These are the activations of a small neural network, seen along a few directions. Each row is one input.
Each table varies a few parts of the input and shows all the possible inputs, shuffled.
Descriptions start from the smaller parts, as in this example, which fits no table here: one of 6 places along a line, together with either a single point or one of 9 places along a line or (one of 2 separate values, together with one of 8 places around a ring).
Shared parts are said once, and a part with two or three values counts as separate values.
In the rows, zero is written as 100.

Other details of the inputs shift rows strongly along two fixed directions, in all tables alike. That doesn't count.

Table:
r1: 99; 98; 99; 120; 114; 113; 104; 78; 94; 87; 95
r2: 102; 105; 99; 88; 96; 94; 97; 107; 105; 109; 99
r3: 91; 104; 94; 91; 101; 93; 104; 113; 103; 113; 99
r4: 105; 110; 99; 86; 93; 96; 93; 107; 100; 106; 99
r5: 104; 109; 101; 85; 94; 96; 93; 107; 100; 105; 99
r6: 103; 106; 99; 87; 96; 94; 97; 104; 104; 103; 100
r7: 97; 101; 99; 112; 109; 105; 103; 88; 98; 99; 98
r8: 105; 99; 103; 114; 109; 109; 97; 79; 99; 92; 98
r9: 96; 106; 95; 92; 99; 97; 99; 109; 101; 107; 98
r10: 94; 104; 95; 82; 98; 93; 101; 116; 103; 110; 97
r11: 104; 105; 101; 90; 97; 95; 96; 104; 104; 107; 99
r12: 89; 94; 100; 90; 96; 93; 104; 126; 107; 114; 103
r13: 95; 103; 96; 86; 99; 92; 100; 110; 105; 106; 101
r14: 106; 99; 100; 81; 86; 94; 96; 113; 98; 106; 101
r15: 185; 131; 144; 91; 59; 110; 55; 38; 91; 63; 101
r16: 98; 104; 98; 89; 99; 91; 98; 105; 105; 105; 99
r17: 101; 98; 97; 93; 91; 98; 98; 111; 97; 106; 100
r18: 102; 105; 100; 88; 97; 94; 96; 107; 105; 109; 99
r19: 106; 100; 109; 85; 88; 98; 96; 115; 100; 101; 102
r20: 105; 100; 108; 96; 92; 100; 98; 108; 100; 103; 104
r21: 88; 94; 99; 92; 97; 91; 105; 122; 106; 107; 104
r22: 89; 85; 94; 124; 113; 108; 110; 88; 97; 96; 99
r23: 96; 99; 98; 114; 110; 104; 103; 84; 100; 92; 98
r24: 101; 105; 98; 88; 98; 95; 98; 103; 104; 103; 100
r25: 98; 105; 99; 89; 99; 94; 98; 108; 102; 111; 100
r26: 86; 85; 90; 121; 113; 106; 112; 91; 98; 93; 101
r27: 104; 106; 101; 85; 96; 97; 95; 104; 100; 103; 98
r28: 104; 97; 102; 98; 94; 96; 99; 109; 102; 104; 102
r29: 101; 98; 101; 96; 94; 92; 100; 110; 101; 101; 103
r30: 105; 101; 102; 98; 92; 100; 97; 110; 96; 100; 101
r31: 95; 90; 104; 134; 112; 120; 106; 81; 93; 82; 100
r32: 102; 100; 102; 111; 108; 104; 99; 82; 100; 90; 99
r33: 101; 98; 99; 93; 92; 96; 100; 108; 98; 108; 102
r34: 106; 98; 101; 88; 88; 90; 96; 107; 101; 104; 102
r35: 99; 107; 96; 92; 97; 98; 98; 107; 100; 105; 98
r36: 91; 95; 96; 115; 117; 110; 106; 84; 96; 92; 97
r37: 99; 96; 100; 98; 97; 99; 103; 112; 97; 101; 101
r38: 88; 98; 95; 115; 114; 105; 107; 92; 99; 102; 98
r39: 76; 92; 85; 118; 122; 104; 116; 97; 102; 99; 98
r40: 86; 88; 96; 132; 117; 111; 113; 91; 95; 93; 101
r41: 105; 93; 109; 125; 105; 115; 102; 78; 97; 78; 104
r42: 93; 88; 97; 130; 114; 111; 110; 85; 96; 84; 102
Each input here is: one of 6 places around a ring, together with either one of 3 separate values or one of 4 places along a line.
Q: The inputs of r10 and r3 match in every part but the place on the ring of 6. If r19 is changed in the same way as r10 into r3, which row does it become?
A: r20
Q: The inputs of r9 and r15 match in every part but the place on the ring of 6. If r4 is changed in the same way as r9 into r15, which row does it become?
A: r16
Q: Change only the place on the line of 4 in r36. List by row number the other rows that result.
A: r1, r10, r27
Q: Change only the choice among 3 separate values in r30. List by row number the other rows that result.
A: r17, r31

Table:
r43: 115; 98; 102; 166; 123; 151; 105; 38; 74; 64; 88
r44: 99; 98; 119; 100; 97; 91; 102; 113; 102; 99; 103
r45: 109; 104; 101; 102; 101; 80; 97; 93; 110; 104; 99
r46: 108; 89; 111; 98; 100; 103; 90; 96; 113; 105; 101
r47: 108; 98; 102; 89; 106; 97; 97; 105; 114; 90; 99
r48: 111; 91; 110; 100; 80; 107; 102; 113; 87; 90; 103
r49: 94; 114; 100; 91; 96; 104; 102; 78; 103; 94; 107
r50: 94; 110; 96; 75; 108; 89; 99; 98; 100; 97; 95
r51: 113; 112; 99; 105; 82; 90; 97; 84; 109; 92; 109
r52: 110; 121; 110; 94; 102; 100; 93; 103; 104; 114; 91
r53: 104; 101; 115; 103; 97; 97; 99; 109; 95; 81; 102
r54: 41; 75; 69; 108; 132; 102; 131; 113; 95; 124; 96
r55: 106; 99; 113; 140; 130; 122; 101; 26; 92; 67; 91
r56: 106; 130; 103; 94; 93; 108; 94; 102; 104; 107; 108
r57: 115; 89; 98; 88; 91; 107; 98; 107; 103; 96; 102
r58: 102; 101; 94; 80; 92; 103; 98; 92; 89; 97; 95
r59: 102; 103; 89; 100; 106; 80; 100; 100; 106; 96; 99
r60: 112; 106; 108; 83; 84; 101; 95; 101; 120; 96; 111
r61: 108; 97; 101; 106; 93; 84; 92; 93; 104; 112; 102
r62: 105; 87; 113; 105; 85; 103; 104; 111; 88; 102; 110
r63: 103; 95; 109; 93; 107; 96; 98; 102; 118; 102; 98
r64: 102; 117; 93; 93; 99; 108; 93; 115; 93; 102; 90
r65: 38; 72; 74; 125; 127; 102; 131; 141; 95; 99; 97
r66: 99; 107; 93; 77; 98; 98; 94; 94; 92; 92; 93
r67: 46; 81; 81; 115; 136; 100; 121; 99; 100; 119; 93
r68: 109; 96; 97; 84; 96; 102; 91; 110; 107; 91; 99
r69: 107; 113; 110; 99; 97; 104; 86; 102; 98; 122; 96
r70: 103; 106; 98; 98; 97; 108; 99; 111; 91; 124; 99
r71: 93; 104; 111; 94; 81; 95; 106; 119; 104; 98; 116
r72: 106; 83; 101; 97; 99; 108; 103; 103; 104; 106; 104
r73: 108; 91; 90; 103; 89; 88; 103; 102; 96; 115; 105
r74: 109; 102; 87; 98; 92; 87; 93; 101; 99; 93; 97
r75: 101; 122; 98; 95; 107; 100; 95; 111; 100; 103; 91
r76: 111; 95; 87; 99; 87; 91; 100; 103; 95; 103; 100
r77: 104; 93; 121; 102; 90; 96; 93; 111; 96; 104; 109
Q: The inputs of r56 and r60 match in every part but one. If r69 is changed in the same way as r56 into r60, which row does it become?
A: r46
Q: What do these inputs look like to the network?
A: one of 5 separate values, together with either a single point or one of 6 places around a ring
Q: List by row number the other rows that have the choice among 5 separate values in common with r51.
A: r45, r59, r61, r73, r74, r76
Q: List by row number the other rows that have the choice among 5 separate values in common with r44.
A: r48, r53, r62, r65, r71, r77
Q: A walk changes only the place on the ring of 6. It starts at r47 and steps to r63. List the rest of the walk in order.
A: r46, r72, r57, r68

Table:
r78: 104; 96; 98; 118; 100; 96; 100; 91; 108; 98; 105
r79: 98; 104; 96; 48; 81; 80; 92; 164; 101; 126; 99
r80: 85; 82; 100; 112; 112; 109; 106; 103; 92; 106; 100
r81: 85; 85; 92; 114; 110; 107; 107; 119; 102; 117; 100
r82: 96; 89; 84; 113; 111; 105; 114; 99; 91; 86; 98
r83: 91; 85; 89; 111; 103; 109; 111; 89; 92; 90; 100
r84: 99; 98; 103; 105; 111; 98; 105; 94; 108; 82; 99
r85: 189; 124; 150; 108; 56; 111; 50; 18; 86; 51; 110
r86: 94; 115; 90; 117; 117; 99; 99; 70; 91; 104; 81
r87: 115; 128; 111; 39; 59; 82; 84; 164; 101; 120; 102
r88: 84; 85; 101; 111; 121; 92; 113; 93; 110; 100; 106
r89: 91; 82; 89; 120; 109; 104; 112; 90; 91; 100; 102
r90: 174; 120; 139; 96; 56; 110; 60; 38; 91; 54; 106
r91: 70; 77; 91; 120; 120; 116; 119; 106; 95; 98; 93
r92: 81; 93; 102; 117; 103; 118; 110; 103; 91; 93; 102
r93: 92; 91; 100; 117; 114; 95; 111; 99; 117; 104; 103
r94: 82; 124; 85; 97; 131; 107; 104; 77; 104; 116; 92
r95: 89; 121; 82; 94; 127; 108; 94; 72; 107; 100; 87
r96: 72; 85; 95; 110; 118; 98; 118; 100; 115; 96; 98
r97: 103; 98; 97; 106; 104; 95; 100; 95; 100; 82; 101
r98: 78; 79; 81; 136; 119; 108; 120; 97; 98; 106; 100
r99: 117; 122; 118; 43; 55; 77; 82; 155; 101; 132; 108
r100: 110; 119; 107; 48; 62; 77; 89; 165; 109; 140; 108
Q: What do these inputs look like to the network?
A: either one of 3 separate values or (one of 4 places along a line, together with one of 5 places along a line)
Q: What sort of input is r94?
A: one of 3 separate values
